These are the activations of a small network on made-up records, seen along a few directions, one row for each record.
Each row is followed by the record's values for the fields T, N, C, K, P, D, Z, W.
Not every record has every field; a missing one is written absent.
The largest differences between rows may come from other fields.
In the rows, zero is written as 500.
Strong random noise was added to every row along 13 fixed directions; ignore it. To show where, here is one row again and again, with new noise each time:
[430 579 424 613 358 517 685 474 569 653 622 429 510 580 611 475 515 656
 612 421 414 562 419 383 276 744 726 615 602]
[637 503 538 704 514 463 444 384 379 396 531 682 447 579 678 573 582 429
 514 345 319 596 547 533 290 611 662 500 461]
[524 583 558 433 560 506 579 450 370 537 560 458 515 438 419 520 451 510
 452 509 576 385 589 514 483 564 328 497 503]
[381 486 419 535 336 580 402 284 315 306 398 322 825 327 640 534 685 462
 689 399 455 565 670 459 314 774 727 753 438]
[510 448 517 468 334 424 587 463 574 595 686 354 505 624 496 410 418 541
 536 467 420 502 362 564 222 506 594 638 623]
[555 586 516 410 496 458 447 488 481 455 691 331 604 535 387 500 384 415
 752 525 465 440 543 616 352 507 514 471 588]
[604 543 555 503 562 396 651 487 520 540 503 545 407 431 512 580 505 407
 564 540 524 581 478 590 507 484 547 437 485]
[337 347 511 672 629 579 479 521 433 340 349 550 464 426 721 349 350 665
 636 669 556 642 337 299 605 484 535 313 413]
[554 560 565 594 717 604 548 483 425 435 523 555 383 481 413 666 287 585
 376 546 621 509 521 469 610 535 300 424 449]
[589 529 599 598 518 489 558 299 265 416 452 577 545 373 576 597 572 440
 382 389 505 506 650 550 366 660 467 631 415]
[528 584 576 417 549 487 581 426 537 499 521 454 602 534 555 564 506 506
 576 586 481 368 564 518 395 712 474 518 483]
[422 469 468 486 533 567 430 414 586 412 532 289 565 525 537 587 447 568
 659 584 535 466 496 496 424 590 512 522 503]
[554 439 527 529 492 502 737 557 488 467 148 476 678 272 455 532 511 558
 334 524 554 541 417 264 596 624 614 548 371]
[476 486 400 322 506 561 536 520 847 521 380 429 619 599 581 515 671 519
 474 599 348 406 444 384 608 645 624 498 470]
[465 535 358 416 481 476 443 504 455 523 530 569 421 440 574 464 739 337
 644 449 420 631 569 559 636 413 623 409 504]

[553 439 716 408 463 406 545 661 440 402 360 682 681 579 541 378 352 477
 504 649 409 561 348 472 409 538 538 484 406] -> T: t4 / N: absent / C: c2 / K: k1 / P: p2 / D: d2 / Z: z4 / W: w2
[568 585 601 299 553 425 373 561 406 400 518 557 636 691 494 650 522 405
 652 605 486 291 689 598 419 664 479 472 450] -> T: t1 / N: n2 / C: absent / K: absent / P: absent / D: absent / Z: z7 / W: w7
[509 450 460 350 499 512 387 566 483 522 458 573 468 655 522 623 613 473
 409 532 465 412 534 536 550 564 504 538 459] -> T: t1 / N: n2 / C: absent / K: absent / P: absent / D: absent / Z: z5 / W: w1
[310 383 500 552 577 654 514 559 514 497 521 428 339 570 517 465 223 787
 454 647 652 567 287 391 567 439 387 494 525] -> T: t1 / N: n2 / C: c2 / K: k1 / P: p2 / D: d2 / Z: z4 / W: w2
[615 387 512 590 408 508 401 306 545 307 411 308 691 421 461 614 553 406
 394 358 456 491 576 558 335 538 588 740 456] -> T: t4 / N: absent / C: c2 / K: k1 / P: absent / D: absent / Z: z5 / W: w3
[411 614 377 489 351 536 426 746 254 500 466 433 654 505 394 712 474 525
 871 480 571 697 538 414 361 658 811 499 470] -> T: t2 / N: absent / C: absent / K: absent / P: absent / D: absent / Z: z7 / W: w5
[562 599 364 485 486 458 539 412 686 669 638 421 379 606 551 560 725 512
 480 315 350 384 582 497 381 585 575 486 585] -> T: t2 / N: absent / C: c2 / K: k1 / P: p2 / D: d2 / Z: z7 / W: w4
[443 474 428 503 534 494 565 521 653 700 486 590 335 526 641 310 617 589
 357 563 503 356 372 420 673 417 433 369 549] -> T: t1 / N: n2 / C: absent / K: absent / P: absent / D: absent / Z: z5 / W: w7
[526 388 531 535 473 381 653 563 518 640 418 485 315 424 478 510 508 545
 383 523 650 527 367 458 550 359 481 478 486] -> T: t1 / N: n1 / C: absent / K: absent / P: absent / D: absent / Z: z5 / W: w7
[427 480 556 462 550 516 335 537 511 351 476 612 546 534 625 479 485 387
 736 671 475 701 453 602 579 438 553 399 410] -> T: t4 / N: absent / C: absent / K: absent / P: absent / D: absent / Z: z5 / W: w7
[591 599 437 735 518 651 424 422 518 450 640 572 514 556 502 401 398 541
 387 322 288 490 487 462 415 547 574 554 605] -> T: t1 / N: n2 / C: c2 / K: k1 / P: p2 / D: d1 / Z: z5 / W: w2
[663 495 653 628 495 432 642 394 379 542 487 634 423 554 598 657 513 538
 301 401 460 436 514 527 225 686 513 601 469] -> T: t3 / N: absent / C: c2 / K: k2 / P: p2 / D: d2 / Z: z5 / W: w2
[430 343 324 553 384 545 249 638 451 412 385 421 502 635 531 642 571 588
 576 453 474 508 398 370 401 484 710 453 495] -> T: t3 / N: absent / C: c2 / K: k1 / P: p2 / D: d2 / Z: z4 / W: w2
[606 552 427 577 618 637 273 577 601 419 586 754 377 864 554 713 496 521
 333 475 339 418 526 489 566 576 471 393 480] -> T: t3 / N: absent / C: c2 / K: k1 / P: absent / D: absent / Z: z5 / W: w3
[391 268 466 576 432 527 513 481 835 488 407 236 474 572 542 548 360 708
 452 685 660 467 239 431 469 437 515 612 522] -> T: t1 / N: n1 / C: c2 / K: k1 / P: absent / D: absent / Z: z4 / W: w3
[515 843 376 521 462 503 705 240 346 689 739 475 470 137 457 490 704 310
 602 252 512 584 792 691 518 603 554 651 644] -> T: t2 / N: absent / C: c1 / K: k1 / P: p2 / D: d2 / Z: z7 / W: w2
[489 424 528 478 625 521 379 388 561 449 455 339 445 530 515 647 587 572
 440 504 602 286 616 474 497 510 262 435 441] -> T: t4 / N: absent / C: c2 / K: k1 / P: p2 / D: d2 / Z: z5 / W: w4
[492 621 450 472 453 489 665 529 545 615 582 570 467 403 569 463 510 397
 683 552 466 746 430 602 505 513 723 523 551] -> T: t2 / N: absent / C: c1 / K: k1 / P: absent / D: absent / Z: z5 / W: w3
[621 431 443 499 534 495 387 611 334 411 427 457 516 439 317 439 490 458
 405 317 430 415 541 393 556 334 511 382 514] -> T: t1 / N: n2 / C: c2 / K: k1 / P: p2 / D: d2 / Z: z5 / W: w2
[669 469 592 403 447 354 401 569 646 572 349 618 624 726 576 478 785 412
 404 463 247 283 478 437 295 560 557 379 426] -> T: t4 / N: absent / C: absent / K: absent / P: absent / D: absent / Z: z4 / W: w7
[601 540 670 483 485 301 741 434 515 587 530 526 443 430 545 577 471 366
 571 597 619 557 481 738 383 495 516 570 502] -> T: t4 / N: absent / C: c2 / K: k1 / P: absent / D: absent / Z: z4 / W: w3
[350 602 475 329 519 624 569 278 420 555 691 514 442 355 532 446 561 420
 374 510 570 578 629 727 607 525 308 726 506] -> T: t2 / N: absent / C: c2 / K: k1 / P: p2 / D: d2 / Z: z4 / W: w6
[612 480 414 773 501 473 281 502 396 454 627 530 412 589 533 371 530 508
 593 246 300 461 519 373 338 412 618 315 584] -> T: t1 / N: n1 / C: absent / K: absent / P: absent / D: absent / Z: z5 / W: w7
[526 515 454 530 550 638 414 462 542 307 463 378 768 409 370 372 414 486
 475 410 360 392 588 374 542 544 515 526 502] -> T: t4 / N: absent / C: c2 / K: k1 / P: p2 / D: d1 / Z: z7 / W: w2
[466 451 414 450 496 388 294 601 500 435 457 502 469 469 481 447 665 319
 775 488 449 676 512 549 602 220 589 274 479] -> T: t4 / N: absent / C: c1 / K: k1 / P: p2 / D: d2 / Z: z7 / W: w4
[601 591 534 668 519 528 461 375 311 397 511 605 642 310 504 303 494 373
 454 362 409 470 652 477 515 530 500 512 506] -> T: t1 / N: n1 / C: absent / K: absent / P: absent / D: absent / Z: z5 / W: w5
[533 468 569 292 390 371 552 595 485 655 585 532 489 559 452 311 472 385
 505 609 461 470 376 648 444 323 503 502 559] -> T: t1 / N: n2 / C: absent / K: absent / P: absent / D: absent / Z: z4 / W: w5
[603 460 461 456 568 587 323 599 509 344 491 533 514 636 384 653 423 477
 420 458 401 479 525 454 584 470 498 448 476] -> T: t3 / N: absent / C: c2 / K: k1 / P: p2 / D: d2 / Z: z5 / W: w2
[579 478 561 548 628 502 496 446 633 407 407 462 526 496 520 603 465 511
 467 529 482 501 485 499 451 528 500 452 427] -> T: t2 / N: absent / C: c2 / K: k2 / P: p2 / D: d2 / Z: z7 / W: w4
[451 376 521 617 409 472 440 406 538 283 405 369 676 378 617 466 443 431
 728 564 525 677 429 538 427 511 741 606 469] -> T: t4 / N: absent / C: absent / K: absent / P: absent / D: absent / Z: z5 / W: w7
[587 477 621 402 459 323 668 430 626 539 473 621 457 473 609 515 609 339
 496 592 500 576 527 686 497 484 545 600 448] -> T: t1 / N: n1 / C: c2 / K: k1 / P: absent / D: absent / Z: z7 / W: w3
[432 663 333 600 481 661 393 429 563 425 677 551 580 445 442 347 483 393
 622 370 356 719 583 540 686 506 613 529 594] -> T: t4 / N: absent / C: absent / K: absent / P: absent / D: absent / Z: z4 / W: w1
[458 411 583 426 533 481 364 490 498 537 561 518 470 647 497 302 460 539
 398 555 479 303 459 515 458 396 241 380 520] -> T: t4 / N: absent / C: absent / K: absent / P: absent / D: absent / Z: z4 / W: w1
[479 461 519 647 586 434 386 473 537 492 548 416 401 434 569 347 449 511
 717 559 535 478 399 533 453 296 404 255 539] -> T: t4 / N: absent / C: c2 / K: k1 / P: p1 / D: d2 / Z: z5 / W: w6
[401 584 530 603 573 522 592 584 546 509 347 521 556 405 543 556 477 561
 714 655 608 667 448 379 579 585 544 375 413] -> T: t4 / N: absent / C: c1 / K: k1 / P: absent / D: absent / Z: z4 / W: w3
[412 489 440 423 446 496 574 595 484 681 569 531 315 549 494 599 506 571
 489 543 629 597 437 539 589 483 496 562 534] -> T: t1 / N: n1 / C: absent / K: absent / P: absent / D: absent / Z: z5 / W: w1

Here are new rows. What are their fields?
[324 596 515 186 325 586 545 726 334 600 759 550 608 681 263 263 239 605
 429 520 484 534 469 476 537 495 333 658 615] -> T: t4 / N: absent / C: c2 / K: k1 / P: p2 / D: d2 / Z: z7 / W: w2
[501 560 456 458 430 542 508 744 168 528 337 531 658 331 252 471 434 479
 406 447 621 508 531 331 667 456 495 483 463] -> T: t1 / N: n2 / C: absent / K: absent / P: absent / D: absent / Z: z5 / W: w5
[357 392 396 438 466 541 485 609 454 620 465 415 402 521 414 446 459 666
 382 511 630 456 430 393 628 401 411 504 539] -> T: t1 / N: n2 / C: absent / K: absent / P: absent / D: absent / Z: z7 / W: w1
[696 445 484 589 661 465 390 354 768 485 456 325 369 529 481 749 590 445
 386 466 490 268 525 585 464 447 430 381 472] -> T: t3 / N: absent / C: absent / K: absent / P: absent / D: absent / Z: z5 / W: w5
[611 412 387 449 449 376 368 723 191 488 169 287 741 215 250 388 722 439
 603 281 469 279 561 212 444 329 633 240 449] -> T: t1 / N: n2 / C: c2 / K: k1 / P: p2 / D: d2 / Z: z7 / W: w2
[410 620 454 454 570 564 441 548 399 484 427 441 568 463 500 610 552 568
 693 600 604 375 605 426 558 651 483 413 487] -> T: t1 / N: n2 / C: c2 / K: k1 / P: p2 / D: d2 / Z: z4 / W: w2
[409 545 460 437 513 565 419 533 388 538 589 571 453 533 485 414 530 513
 446 495 539 439 582 461 631 476 348 447 521] -> T: t4 / N: absent / C: absent / K: absent / P: absent / D: absent / Z: z5 / W: w7
[424 504 454 441 559 686 324 470 393 302 661 699 472 578 529 428 385 431
 407 503 402 703 566 585 738 430 407 564 482] -> T: t3 / N: absent / C: c2 / K: k1 / P: p2 / D: d2 / Z: z5 / W: w4
[447 634 479 516 678 587 641 641 550 581 467 637 457 470 437 419 344 610
 455 610 579 469 482 346 817 550 390 312 513] -> T: t4 / N: absent / C: absent / K: absent / P: absent / D: absent / Z: z7 / W: w1
[676 592 522 563 650 547 454 521 683 410 552 519 497 603 387 651 369 433
 464 491 432 475 499 548 573 509 510 418 504] -> T: t4 / N: absent / C: absent / K: absent / P: absent / D: absent / Z: z5 / W: w7
[697 487 559 571 502 417 446 504 528 457 614 450 405 658 299 815 308 440
 454 429 561 521 496 699 345 453 510 585 548] -> T: t4 / N: absent / C: absent / K: absent / P: absent / D: absent / Z: z7 / W: w1
[429 634 327 432 525 602 529 634 566 620 571 672 344 520 442 504 656 454
 425 422 475 683 555 450 855 427 496 433 528] -> T: t4 / N: absent / C: c2 / K: k1 / P: p2 / D: d2 / Z: z5 / W: w4
[393 395 556 563 388 577 433 338 262 288 581 556 652 374 516 197 298 468
 356 465 483 658 506 550 528 413 419 717 504] -> T: t3 / N: absent / C: absent / K: absent / P: absent / D: absent / Z: z7 / W: w7
[367 260 571 403 469 405 505 491 463 479 333 454 535 470 671 217 554 604
 471 652 564 341 447 375 509 403 386 440 441] -> T: t1 / N: n1 / C: c2 / K: k1 / P: absent / D: absent / Z: z7 / W: w3
[610 446 469 530 539 451 345 531 706 549 640 291 433 630 390 434 406 494
 558 469 401 387 361 553 317 269 458 324 602] -> T: t2 / N: absent / C: c2 / K: k1 / P: absent / D: absent / Z: z4 / W: w3
[598 655 408 656 468 493 714 650 668 506 422 340 612 397 345 772 400 512
 780 484 577 675 461 382 517 680 850 515 519] -> T: t4 / N: absent / C: c2 / K: k1 / P: absent / D: absent / Z: z5 / W: w3
[435 443 295 544 468 614 472 691 603 533 317 487 410 616 482 723 623 688
 448 416 469 606 418 252 597 574 750 499 466] -> T: t1 / N: n2 / C: c2 / K: k1 / P: p2 / D: d2 / Z: z7 / W: w2
[389 306 638 420 399 477 557 596 457 480 395 500 495 679 511 549 370 715
 334 601 593 499 367 410 359 567 407 619 423] -> T: t4 / N: absent / C: c2 / K: k1 / P: p2 / D: d2 / Z: z7 / W: w2
